Each row below holds a small network's activations on one input, seen along a few directions.
In each table, some parts of the input vary, and every possible input appears once, in random order.
Descriptions start from the smaller parts, as in this example, which fits no table here: values(3) and (point or ring(9) or (line(4) and ring(5))).
Shared parts are said once, and a part with two or three values counts as separate values.

Other details of the inputs shift rows strongly along three fixed directions, in all tables alike. That doesn't count.
To show where, the next rows are all for the same input, with only those details redrawn:
 202  -89  -30  206   -3 -284  -89 -150  125  302  492  -30 -143
  44 -112  -64  109  -66 -144  -83  -83   17  239  445   44  -42
 103  347 -149 -104  215  236 -215   84 -228 -581 -134 -336   61
 207  326 -149 -374  112  202 -311  -20 -348 -596  314 -415   87
  91  385  -98  584  481   94  -20  195  174 -407 -931 -244 -132
-335  -94 -104  482   48   87   96  187  101  181 -428  272   29
 637  398  -19  331  443 -287 -201 -143  213 -283  -34 -551 -317

A family of inputs:
row 1:  -86 -261  444   56 -178  251   60  -89   -5  228 -363  249   92
row 2: -375 -141  -49  471   21  -18  174  221   14  181 -505  201   31
row 3:  -50  -87  -61  393   44 -121   14   17  147  258   -6  118  -79
row 4: -210  337 -182 -637  170  368  -31  154 -338 -628 -455 -197  318
row 5:  212 -121  323  248 -343   56  133   18  214  198   75  121  123
row 6:  -44 -103  -30  -30    5 -138   -9 -109  180  190  457   78  -29
row 7:  418  -83  411 -320 -209 -326  204 -281  306  349  403   18  -88
row 8: -744 -159 -187 -625 -251  436  122  177 -408  -37 -209  445  486
row 9:  -81 -128   11  403   17 -218   75   10   40  249 -128   91 -103
row 10: -771 -207 -207 -469 -316  395  131  251 -540  -53 -180  312  462
row 11:  -84  -59   -7   54  127 -225  123 -161  353  275  -79  196 -102
row 12: -182 -197 -110 -731 -367    1  -82 -154 -524   76  755   32  249
row 13:  470  375  -63 -789  220 -133 -262 -324  -55 -506  661 -554  -38
row 14: -259  -94  -40  177   56    9   69    4  194  152  -54  253    0
row 15:  206 -376  278 -100 -336   45  -15    0  -91  159  263   95 -384
row 16:  464  316  155   51   72  119  215  373  209 -504 -819 -324 -234
row 17:  -35  -81  -44  407   41 -120   -8  -28  127  254  -32  158 -105
Q: Describe the family of inputs behind these rows.
A: values(5) or (values(2) and ring(6))
Q: Change only the values(2) part in row 13. List by row number the other rows that result.
A: row 11

A family of inputs:
row 18:  149  193   47  265  176  -57   92   65  184 -114 -451 -123  -48
row 19:  111  176   65  213  235   30   37   27  247 -150 -427  -58 -101
row 20:  -89   80   50 -265  -74  325 -106   50 -338 -362  -76  -98  186
row 21: -316  158 -252 -192   29  394 -214  161 -432 -475   38  -67  310
row 22: -112   72  -87 -403  -47  201  -43   99 -346 -297  -80 -103  121
row 23: -161  196 -263  327  291   48  -46  175  -43 -237 -472 -108  -55
row 24:  330  -92  176  197  -74 -182  -57 -155  127  224  298  -56 -161
row 25:  283  -57   76  161    6 -233   31  -45  217  176  170  -54 -265
row 26:   96   10 -140  209  196 -324 -119 -222  163  243  402  -50 -110
row 27:   50 -103  -64 -550 -260  -90  -44  -82 -239   39  700  -34   69
row 28: -157   91   14 -381   17  278  -96  -24 -273 -336  -80  -68  184
row 29: -737 -474  -32  372 -307  280  292  342  -12  461 -600  718  120
row 30:  230   26   55   -8   84 -340   47 -210  254  216  234  -65 -103
row 31:  322  -61  119   94  -20 -308  -10 -193  130  291  301 -102 -120
row 32:  172  153   51  255  108  -12   64   86  217 -110 -302 -107  -56
row 33:  143  156  -19  228  177  -66  104  137  204 -148 -438 -133 -163
row 34:  129   85   68  243  201  -84   44   34   79 -100 -474 -152 -205
row 35: -648 -614   69  128 -446   75  211   29   53  772  169  778  169
row 36:  243  -10   59  -13   19 -279   24 -181  284  212  355  -50 -108
row 37:   18  -65   -5 -586 -155  -23 -117 -208 -235   43  627  -36  158
row 38:  -56   79   15 -294 -156  366  -94  114 -240 -348  105  -34  179
Q: Describe the family of inputs behind these rows.
A: values(3) and (point or ring(6))
Q: Changing only the values(3) part turns row 26 into row 21. The same change can be made to row 36. Which row results?
A: row 32
Q: Change only the values(3) part in row 25. List by row number the other rows that result.
A: row 19, row 38

A family of inputs:
row 39: -141    2   54  376   69  105  148  172  164   21 -614  145  -16
row 40: -100   10   -8  375  143  -32  134  127  160   63 -570   79  -92
row 41:  103  105  -27 -534  -67   99 -148  -99 -243 -272  420 -183  112
row 42:  245  -26   43   -5   23 -306    2 -182  181  224  347  -72 -125
row 43:  161  -13   41  237   30 -122   -7  -18  116   97   25  -48 -128
row 44:  -27  116  -69 -452  -30  168  -98    3 -271 -322  150 -142  135
row 45:  255   93   76 -563 -106   37 -135 -152 -204 -238  482 -241   65
row 46:  228   -9  -16  142   61 -277  -41 -115  131  164  277 -106 -166
row 47:  232  157   25 -412  -29   76 -151  -93 -169 -306  355 -255   62
row 48:  -21    2   76  359   64   29  111  110  182   53 -450   84  -64
row 49:  -44  147  -17 -307  -13  252  -57   62 -185 -355  -68  -97  156
row 50:  -47   24  -40  305  137  -84   81   56  179   89 -306   50  -72
row 51:  319  -28  122  208   39 -261   11 -109  184  179   94 -111 -218
row 52:   44  139  -87 -312    5  163 -163   12 -268 -353  187 -196   75
row 53:  167    9    9   97   91 -222  -10 -116  154  134  141  -69 -129
row 54:  222  -16  151  136   42 -191   79  -92  224  164  -74  -37 -139
row 55:  198  118  -13 -541  -44   11 -161 -157 -201 -241  517 -235   67
row 56:  100    5   31  191  110 -181   68  -37  183  133 -149  -21 -129
row 57:  352   -8  154  147   30 -236  -12 -148  208  154  180 -116 -194
row 58:   0  -5 -14 149  78 -87  31 -12 115  90 -88  26 -63
row 59: -260  136    9 -201  -26  482   34  251 -258 -471 -592   17  215
row 60:  207  -17   39   35   32 -256   11 -141  172  191  243  -56 -113
row 61: -191  135 -150 -219    6  308  -91  159 -296 -397 -127  -69  167
row 62:  173  -63  156  153  -30 -117   69  -41  156  159  -58    5 -121
row 63: -924 -756  -78 -151 -692  198  234  163 -243  793  432  908  348
row 64:  -81    8    6  403   92   33   94  141  139   32 -477   82  -64
row 65:  142  141   32 -450  -41  147 -132  -70 -200 -329  258 -202   99
row 66:  176  -28  -13   53   35 -268  -20 -138  138  197  322  -58 -116
row 67: -329   32 -237  352  200   31  -39   76   10   34 -234  120   68
row 68: -187  123  -59 -192  -25  398  -71  182 -293 -432 -264  -42  171
row 69:   75  -10   84  319   64  -52   79   61  143   70 -347    8 -129
row 70: -172   19   33  298  145   10  211  128  213   68 -728  147  -29
row 71: -203  128   -2 -190  -33  450  -27  203 -252 -444 -397   -5  195
row 72:  294  -23  106   50   55 -328   45 -179  227  233  169  -88 -179
row 73: -321   49 -255  407  225   -2  -23   87   48   49 -259  115   60
row 74:  232  -53 -118    7   53 -411 -184 -293   24  284  804 -143 -119
row 75: -864 -741 -101 -217 -693  164  164   97 -261  783  665  860  345
row 76:  230  -46   81  175   -2 -166  -33  -85  113  143  178  -65 -156
row 77: -241  147  -20 -227    4  434   -3  187 -220 -438 -445    9  220
Q: Describe the family of inputs behind these rows.
A: values(3) and (point or (values(2) and ring(6)))
Q: Changing only the values(3) part turns row 43 into row 76. The same change can be made to row 48. Which row results?
A: row 71
Q: Change only the values(2) part in row 71. List by row number the other rows that result.
A: row 57
Q: Which other rows agree with row 69 in the values(3) part? List them by row number.
A: row 40, row 44, row 45, row 51, row 54, row 56, row 59, row 62, row 63, row 70, row 72, row 74
